A small network was shown many inputs. Here are its activations along a few directions, one row for each input.
Each table varies a few parts of the input and shows all the possible inputs, shuffled.
Descriptions start from the smaller parts, as in this example, which fits no table here: one of 8 places around a ring, together with either a single point or one of 9 places around a ring or (one of 3 separate values, together with one of 4 places along a line).
Shared parts are said once, and a part with two or three values counts as separate values.

Other details of the inputs shift rows strongly along two fixed directions, in all tables alike. That doesn't count.

A family of inputs:
x1: -151; 67; 152; -196; 79; -413; 276; -609; 96; 11; 190; -316; 36; 343
x2: -337; 98; -366; -162; 81; 30; -424; 405; -35; 137; -272; -77; 41; -263
x3: 82; -435; -121; 436; -134; 275; -153; 215; 320; -250; 93; 555; -371; -37
x4: -123; 398; 209; -137; -326; -123; 109; 287; 14; 203; -516; -350; 409; -533
x5: 121; -164; 293; -462; 27; 50; 339; -398; 112; 3; 37; -680; 83; -187
x6: -50; -139; 165; 384; -341; -55; 57; -33; 326; -125; -93; 363; -12; 37
x7: -60; 134; -87; -152; -106; 188; -190; 477; 22; 135; -344; -218; 137; -599
x8: -115; -82; 237; -179; -443; 306; -69; 0; 71; 189; -533; -256; 846; -343
x9: -14; 125; -267; 190; 113; 133; -331; 392; -287; 58; -32; 391; 9; 83
x10: -163; 201; -351; 115; 100; 108; -452; 495; -338; 137; -187; 347; 126; 26
x11: 107; -190; -98; -7; 231; 20; 17; -118; 87; -142; 309; 12; -395; 127
x12: 113; 192; -20; 368; -40; -149; 75; 274; 15; -93; 79; 380; -350; -9
x13: 395; -105; 115; 111; 87; 170; 193; -42; -227; -115; 258; 164; -199; 188
x14: 422; -221; 215; -50; 214; 56; 359; -546; -148; -139; 507; -38; -161; 454
x15: 231; 10; -202; 357; 178; 173; -194; 320; -249; -93; 226; 577; -285; 218
x16: -141; -9; 6; -29; 211; -439; 214; -584; 47; -87; 377; -22; -260; 576
x17: -169; -41; -176; -220; 129; 2; -154; 13; 48; 53; -31; -228; -13; -105
x18: -148; 162; 295; -368; -62; -331; 327; -548; 126; 121; -67; -605; 360; 27
Description of these inputs: one of 3 separate values, together with either a single point or one of 5 places along a line.
Q: Changing only the choice among 3 separate values turns x17 into x1. The same change can be made to x5. Which row results?
A: x4
Q: Change only the place on the line of 5 in x15. List by row number the other rows that result.
A: x9, x10, x13, x14
Q: Change only the choice among 3 separate values in x18. List by row number the other rows that result.
A: x11, x15
Q: Change only the choice among 3 separate values in x6. List by row number the other rows that result.
A: x3, x8
